Each row below holds a small network's activations on one input, seen along a few directions.
Each table varies a few parts of the input and shows all the possible inputs, shuffled.
A made-up example of a description, with smaller parts first: one of 4 places along a line, together with either a single point or one of 9 places around a ring or (one of 3 separate values, together with one of 5 places around a ring).
Shared parts are said once, and a part with two or three values counts as separate values.
In the rows, 128 means zero.

Other details of the inputs shift rows strongly along three fixed directions, in all tables alike. That doesn't count.

A family of inputs:
row 1: [121 146 118 150 130  62 126 217 124  36  86 104 122]
row 2: [107  74 107 124  57 103 138 135 166 141  96 161 136]
row 3: [ 55 113 161 113  66 160 165 230  91 122 175 129 198]
row 4: [138 182 177 152 180 155 118 161  88  66 138  87 107]
row 5: [ 67 191 210 150 173 195 142 174  68 123 169  82 184]
row 6: [128 159 162 174 170 120 111  78 157 124  73 107 114]
row 7: [142 123 135 147 140  42 100 207 104  43 111 113 130]
row 8: [176 171 115 158 219 130  91  11 163 146  80  94  80]
row 9: [162  80  60 109  85 103 110  79 166 155 132 155 115]
row 10: [138  84  72  77  75 162 129  81 125 208 194 160 123]
row 11: [103  95 122  90  67 126 155 115 140 151 148 181 157]
row 12: [147 118 128 151 119  39 116  81 173  73  57 158 121]
row 13: [141 182 151 153 198 123  96 143  83  77 131  78 158]
row 14: [138 206 141 120 208 222 126  36 121 207 152  85  99]
row 15: [ 94 208 171 123 208 201 136 171  78 143 157  72 129]
row 16: [151 159 163 178 204 122 149 175  84 104 133  79 151]
row 17: [ 83 177 202 111 164 175 146 165  71 135 145 114 189]
row 18: [169 145 117 157 223 187 141  45 118 217 128  99  95]
row 19: [126 131 120 151 146  58 117 213 124  43  89 105 134]
row 20: [173 171 129 120 205 227  89  38 121 215 162 111  94]
row 21: [170 108  79 137 141  68  86 103 168 127  88 137  91]
row 22: [ 86 116 138 104  84 162 156 117 127 165 176 156 157]
row 23: [125  97 120  99  84 162 124 205  92 113 193 136 161]
row 24: [136 177 168 151 174 152 117 164  86  61 135  90 110]
row 25: [ 89 111 141 103  76 158 160 123 130 165 176 158 157]
row 26: [ 69 196 212 147 176 192 144 164  65 118 174  86 181]
row 27: [ 60 133 172 119  88 164 163 199  85 116 191 127 191]
row 28: [100 112 119  95  64 171 153 235  93  98 191 134 154]
row 29: [130 182 163 152 199 126 116 154  92  70 122  72 153]
row 30: [144  91  97  90 102 199 132  99 145 199 171 148 105]
row 31: [143 192 123 128 218 196 113  41 146 214 116  97  63]
row 32: [131  66  71  65  73 154 129 107 139 231 189 171  99]
row 33: [158 169 138 121 211 236 104  41 125 208 150 101  91]
row 34: [146  68  78 111  96 162 175 114 132 226 180 153 122]
row 35: [145 114 124 154 123  47 112  97 176  92  28 152 118]
row 36: [173  76  89 109  83 128 102  94 148 152 152 159  90]
row 37: [110 132 164 151 121  57 127 188 124  43  62 128 168]
row 38: [164 166 118 152 227 127  93  53 162 158  76  97  69]
row 39: [183 120  84 154 164  50  77  85 180 111  65 129  76]
row 40: [ 95 186 203 175 175 128 130 159  95  65 124  89 163]
row 41: [127 141 133 152 116  60 130 184 114  15 106 103 128]
row 42: [ 98  78 105  76  59 126 144 235  85 137 204 152 161]
row 43: [140 108  93  91  89 201 139 100 152 194 169 149  91]
row 44: [144  75  74  86  88 127 119 103 144 202 160 165  94]
row 45: [109  86  83  71  96 173 148 133 144 215 172 148 117]
row 46: [144 167 175 123 179 194 102 147  63 133 189  96 135]
row 47: [110  75 111 117  62  96 138 133 166 141  90 167 137]
row 48: [ 92  92 132  81  68 156 161 139 132 187 139 168 161]
row 49: [ 97 183 183 143 174 198 137  80 110 173 156 104 138]
row 50: [100  92 118  83  67 141 139 203  68 118 214 134 183]
row 51: [117 175 147 118 187 171 114 175  74 148 172  94 150]
row 52: [144 124 129 151 128  48 102 179  99  21 120 108 151]
row 53: [105 106 101 112  57  92 150 218 116  55 143 129 163]
row 54: [129 114 124 160  99  53 123 108 167  69  84 153 128]
row 55: [165  80  61 107  80 101 112  82 167 157 134 156 116]
row 56: [105 183 194 142 180 112 129 151  93  80 103 116 174]
row 57: [167 182 134 134 204 218 106  19 137 196 136 110  48]
row 58: [ 88  98 111  88  71 146 159 221  86 108 193 128 189]
row 59: [160 167 156 153 186 139  87 157  92  73 130  92 138]
row 60: [126 103 111 121  69 115 135 217 126  54 140 133 135]
row 61: [ 84  96 133 102  70 168 154 144 133 182 143 148 154]
row 62: [127  97 123  98  81 160 125 209  92 116 195 137 161]
row 63: [161  72  78 111  89 133 116 100 171 143 127 155  92]
row 64: [ 96 186 199 165 173 124 132 153  95  64 129  99 168]
row 65: [134 114 131 143 104  47 127 106 162  72  76 161 134]
row 66: [ 93 169 175 138 167 198 132  97 114 182 138 103 141]
row 67: [122 168 166 147 169 120 124  78 133 119 109 131 132]
row 68: [110 193 164 145 192 133 127 181  82  87 124  82 108]
row 69: [172 181 119 156 201 131 102   6 155 142  86 100  55]
row 70: [137 161 161 144 180 108 113  69 141 130  62 130 124]
row 71: [ 87  99 130  96  80 161 151 140 131 184 135 157 157]
row 72: [130  91  77  85  57 140 155  94 151 176 164 156  98]
row 73: [ 94 104 127 124  79 149 143 115 147 165 147 146 142]
row 74: [159 131  90 145 122  81 120  74 162  97  89 129  76]
row 75: [111 132 163 150 123  58 126 187 122  45  61 128 169]
row 76: [162 140 118 145 204 200 151  60 108 233 151 103 106]
row 77: [196 122  94 157 154  50  79  40 165  97  76 127  78]
row 78: [193 130 103 165 150  90  91  50 182  86  64 130  35]
row 79: [107  80 116 136  52  98 143 134 168 125 120 155 138]
row 80: [152 121 131 152 121  37 117  76 177  75  54 158 118]
row 81: [156  88  91  86  88 189 116  91 124 204 194 161 103]
row 82: [144  61  66 115  95 162 173 119 123 217 169 153 123]
row 83: [130 112 132 150  98  45 127 113 166  65  84 157 132]
row 84: [ 94 203 184 118 200 200 142 168  66 149 171  76 115]
row 85: [163 112  86 144 135  77 107  83 169  99  82 126 104]
row 86: [148 120 130 148 123  39 117  84 175  83  47 158 119]
row 87: [128  86  71  96  71 108 139 120 165 162 125 159  70]
row 88: [125 102 109 120  65 112 136 221 121  53 140 134 139]
row 89: [157 109 128 184 146  51 148 205 113  50 105 104 151]
row 90: [145 122 130 159 123  42 113  76 176  74  62 152 113]
row 91: [131 101  72 101  84 113 137 130 172 160 117 149  85]
row 92: [117 139 169 146 126  48 132 174 121  36  76 137 170]
row 93: [155  89  97  86  93 191 115  88 123 205 193 157 103]
row 94: [ 98  87 124 101  69 139 149 136 146 173 120 162 149]
row 95: [104  80 114 137  52 100 141 135 167 123 122 156 138]
row 96: [ 82  99 135 109  69 168 155 144 135 175 155 145 153]
row 97: [194 118  91 163 156  88  85  66 182  95  62 129  66]
row 98: [152 104 116 186 151  59 146 202  97  47  95 102 148]
row 99: [136 113 127 138 112  55 121 107 160  97  53 160 131]
row 100: [110  76 117 114  81 146 191 235  79 144 203 130 186]
row 101: [ 86 177 203 110 163 173 148 164  72 137 143 114 189]
row 102: [109  75 114 123  56 102 141 137 167 139  96 158 137]
row 103: [ 94  89 120 102  71 140 148 138 142 172 120 163 152]
row 104: [171 117  88 155 159  51  96  97 190 104  52 124  72]
row 105: [ 91  91 124 110  70 147 146 139 141 170 126 150 150]
row 106: [172  82  52 121  88  81 101  71 174 142 113 157 105]
row 107: [110 194 172 145 199 138 126 173  85  91 125  78 104]
row 108: [134 203 134 118 201 221 126  44 116 204 155  89 103]
row 109: [168 166 116 132 212 148  87  54 145 194 116 110  82]
row 110: [113  88 125 114  62  85 148 123 158 112 127 175 144]
row 111: [102 209 171 127 196 200 136 149  73 122 166  69 151]
row 112: [104 181 194 140 177 112 130 153  93  79 105 115 175]
Each input here is: one of 4 places along a line, together with either one of 2 separate values or one of 11 places around a ring or (one of 3 separate values, together with one of 5 places along a line).
The inputs of row 32 and row 42 match in every part but the place on the line of 4. If row 15 is changed in the same way as row 32 into row 42, which row does it become?
Answer: row 1
The inputs of row 18 and row 98 match in every part but the place on the line of 4. If row 36 is changed in the same way as row 18 into row 98, which row does it become?
Answer: row 93
Change only the choice among 2 separate values in row 100. List by row number the other rows that result.
Answer: row 98
Change only the place on the line of 4 in row 94. List by row number the other rows that result.
Answer: row 47, row 71, row 103
Change only the place on the line of 4 in row 16. List by row number the other rows that result.
Answer: row 34, row 89, row 100
Change only the choice among 3 separate values in row 29. List by row number the other rows that result.
Answer: row 30, row 104

A family of inputs:
row 113: [130 148 129 118 155 157 128 129  99 149 159 113 129]
row 114: [133 102 104 133  86  75 126 122 168  94  85 150 107]
row 115: [115  84 103 107  68 113 133 128 152 139 133 161 140]
row 116: [169 115  81 132 138 120 113  45 166 172 114 137  76]
row 117: [139  95 118 151  86  45 127 145 152  67  88 150 136]
row 118: [156 173 135 155 205 152 108  71 123 144 120  90  96]
row 119: [116 153 164 160 149  81 114 182 106  38  95 105 165]
row 120: [100 139 153 127 151 154 139 169 100 159 138 111 140]
row 121: [131 156 140 114 169 166 125 129  93 148 161 109 130]
row 122: [119  89  94  99  58 113 140 117 164 149 132 166 115]
row 123: [123 149 169 165 157  90 126 158 110  57 100 110 151]
row 124: [133 153 138 128 162 186 125 121 110 156 157 108 120]
row 125: [102 142 169 131 131 146 148 175  87 105 144 117 171]
row 126: [161 178 142 161 209 164 104  68 129 146 115  88  90]
row 127: [136  91 104 136  79  64 119 132 161  85  83 152 132]
row 128: [113 109 124  88  93 175 143 177 100 153 188 137 147]
row 129: [162 176 144 154 208 160  97  73 129 143 110  97  90]
row 130: [ 88 121 133  87  82 180 158 157 111 162 170 140 148]
row 131: [126 142 160 164 145  84 127 159 114  59  95 117 150]
row 132: [145  93  91  96  97 139 124 113 143 166 148 156 109]
row 133: [146 121 101 139 162 123 140  79 161 188  90 128 110]
row 134: [170 113  82 138 138 134 112  37 175 178 112 132  70]
row 135: [ 86 121 134  87  87 173 157 157 114 162 179 143 147]
row 136: [134  95 109 140  84  51 117 142 161  74  90 151 135]
row 137: [ 87 121 140  91  89 166 146 168 100 156 185 139 177]
row 138: [145  91  88  93  94 130 126 111 143 166 147 156 108]
row 139: [127 154 170 166 161  89 125 154 111  61 101 110 148]
row 140: [ 94 159 164 123 140 154 139 165 100 109 146 111 148]
Describe the family of inputs behind these rows.
Answer: either one of 2 separate values or one of 11 places around a ring or (one of 3 separate values, together with one of 5 places along a line)
Change only the choice among 3 separate values in row 140. List by row number the other rows that result.
Answer: row 115, row 123
A walk changes only the place on the line of 5. It starts at row 127 and steps to row 119. List the rest of the walk in order.
Answer: row 115, row 136, row 137
Change only the place on the line of 5 in row 117. List by row number the other rows that result.
Answer: row 123, row 125, row 131, row 139

A family of inputs:
row 141: [133 125 128 149 119  66 118 132 146  70  79 133 122]
row 142: [110 159 164 131 159 157 134 117 114 147 127 114 145]
row 143: [150  83  60  90  93 155 131  62 171 224 145 160  87]
row 144: [139  77  77  90  70 152 128  79 169 195 145 168  95]
row 145: [ 95 126 142 110  97 135 150 187 103 106 162 130 159]
row 146: [156 129 117 151 143  78  99 120 146  87  90 121 102]
row 147: [120 107 120 120 108 134 150 200  96 117 163 122 148]
row 148: [158 129 117 147 139  94 102 100 158  96  86 128  94]
row 149: [136 164 158 130 179 168 118  96 102 148 150 111 137]
row 150: [114  77  99 106  71 126 149  98 167 189 125 172 129]
row 151: [159 124 121 155 138  68 103 108 143  78  91 130 123]
row 152: [ 88 121 155 120 105 135 156 185 106 124 143 135 177]
row 153: [131 178 156 136 183 193 122  83 113 162 145 101 116]
row 154: [151 171 141 150 215 170 118  90 108 165 131  87 104]
row 155: [ 97 134 150 108 111 151 146 160 105 130 153 132 152]
row 156: [133 179 158 150 187 167 115  94 114 133 129  97 118]
row 157: [139 126 120 154 122  60 117 129 153  66  83 129 115]
row 158: [ 90 117 145 116  93 129 151 181 109 119 144 135 171]
row 159: [111 120 133 109 102 137 135 195  97 110 166 127 151]
row 160: [151 115 100 137 125  86 118 144 142  97 104 128 113]
The inputs of row 151 and row 149 match in every part but one. If row 158 is changed in the same way as row 151 into row 149, which row does it become?
Answer: row 142
Describe the family of inputs behind these rows.
Answer: one of 2 separate values, together with either a single point or one of 9 places along a line
A walk changes only the place on the line of 9. It starts at row 152 and steps to row 142. List the rest of the walk in order.
Answer: row 155, row 145, row 153, row 148, row 159, row 160, row 147
Change only the choice among 2 separate values in row 156. List by row number the other rows that result.
Answer: row 153

A family of inputs:
row 161: [159 110 120 160 112  63 102 170 131  37 119 116 119]
row 162: [131 110 126 161 114  46 115 168 144  53  70 124 143]
row 163: [132  95  92  95  91 163 131 155 111 171 183 146 137]
row 164: [116 185 169 147 178 145 111 112 117 108 112  97 131]
row 165: [152  88  81 131  90  62 109  70 196 138  71 161  96]
row 166: [154 161 148 153 197 146  98 120 100 123 150  90 119]
row 167: [121 182 176 150 192 130 123 105 110 111 110 107 137]
row 168: [108  96 112 109  87 161 158 115 134 182 155 147 141]
row 169: [107 108 129 102  92 146 157 124 127 164 154 154 148]
row 170: [144 153 125 126 171 146 106  23 163 199 101 133  94]
row 171: [121 187 168 155 186 150 109 103 119 116 106  93 126]
row 172: [148  95  96 129  96  59 113  83 188 125  75 166 104]
row 173: [156 173 139 150 191 151 112 119  96 117 141  93 124]
row 174: [159 113 109 153 103  64 106 184 128  35 108 124 129]
row 175: [142 160 141 131 172 156 109  21 162 181 102 137  87]
row 176: [109  93 119 103  89 163 152 131 132 188 153 152 146]
row 177: [170  92  67 135  92  78 117  98 192 130  84 148  60]
row 178: [128 124 148 162 116  60 123 164 138  39  77 133 137]
row 179: [127 106  97  85  98 175 141 139 125 168 175 138 118]
row 180: [137 113 113 155 129  57 112 195 124  48 100 116 115]
row 181: [104 131 137 116 122 137 148 235  81 109 165 107 151]
row 182: [121 178 181 157 187 156 124 120 108 112 111 102 136]
row 183: [126  94 106  83  89 157 132 138 111 177 165 151 128]
row 184: [143 102 101 130  91  75 113  75 190 117  81 165  95]
row 185: [131 186 177 164 203 161 118  94 119 122 102  94 122]
row 186: [106 103 128 104  89 151 161 128 125 168 157 154 149]
row 187: [ 99  91 115 100  66 172 154 139 135 172 163 153 143]
row 188: [145 178 146 137 218 160 107 124  98 131 130  84 116]
row 189: [166 152 104 118 187 188 117  37 138 203 146 114  90]
row 190: [ 91 131 169 122 119 137 151 206  85 107 151 126 184]
row 191: [153 170 153 158 199 151 110 114  92 116 157  85 122]
row 192: [ 82 132 157 125 109 137 155 207  83  95 159 110 186]
row 193: [140 111 108 149 109  65 116 182 136  45 102 123 106]
row 194: [130 180 179 151 203 136 116 101 115 128 103 105 134]
row 195: [158 152 106 130 190 179 119  25 145 212 138 116  61]
row 196: [109 131 133 110 120 139 153 225  75  86 178 106 166]
row 197: [104 110 131  93  96 148 144 131 127 173 154 157 149]
row 198: [ 99 110 113  96  85 152 151 116 132 176 161 149 142]
row 199: [103 109 111 103  88 153 150 114 133 177 157 145 140]
row 200: [174  85  74 127  97  75 112  69 169 129  88 158  79]
row 201: [ 95 101 135  93  70 154 156 155 125 148 164 158 154]
row 202: [149  96  90 134  91  57 121  65 191 122  76 168  97]
row 203: [106  91 124 101  81 152 154 149 125 173 155 157 155]
row 204: [129 103  95  88 112 172 132 148 116 172 179 137 136]
row 205: [126 111  96  99 102 165 157 135 124 187 171 135 110]
row 206: [134 182 171 166 209 152 126  84 115 132 102  92 127]
row 207: [113 186 175 142 176 143 114 118 113 105 116 101 135]
row 208: [111 134 140 108 116 154 137 228  77  81 180 107 170]
row 209: [111  92 113 105  90 162 147 122 136 191 151 149 141]
row 210: [127 115 126 157 110  42 114 173 143  48  74 125 145]
row 211: [119 188 169 149 191 131 118 101 111 113 111  97 135]
row 212: [146 111 123 140 101  61 106 178 123  34  92 128 123]
row 213: [ 80 137 163 120 106 154 146 210  87  94 160 112 179]
row 214: [160  84  89 150  94  62 129  68 190 125  67 163  97]
The inputs of row 212 and row 183 match in every part but one. If row 178 is changed in the same way as row 212 into row 183, which row does it become?
Answer: row 190
Describe the family of inputs behind these rows.
Answer: one of 3 separate values, together with either a single point or one of 6 places along a line or one of 11 places around a ring
Change only the place on the line of 6 in row 181. List by row number the other rows that result.
Answer: row 163, row 166, row 180, row 188, row 204
A walk changes only the place on the ring of 11. It starts at row 202 and steps to row 167. List the rest of the walk in order.
Answer: row 169, row 186, row 214, row 206, row 168, row 192, row 199, row 198, row 211
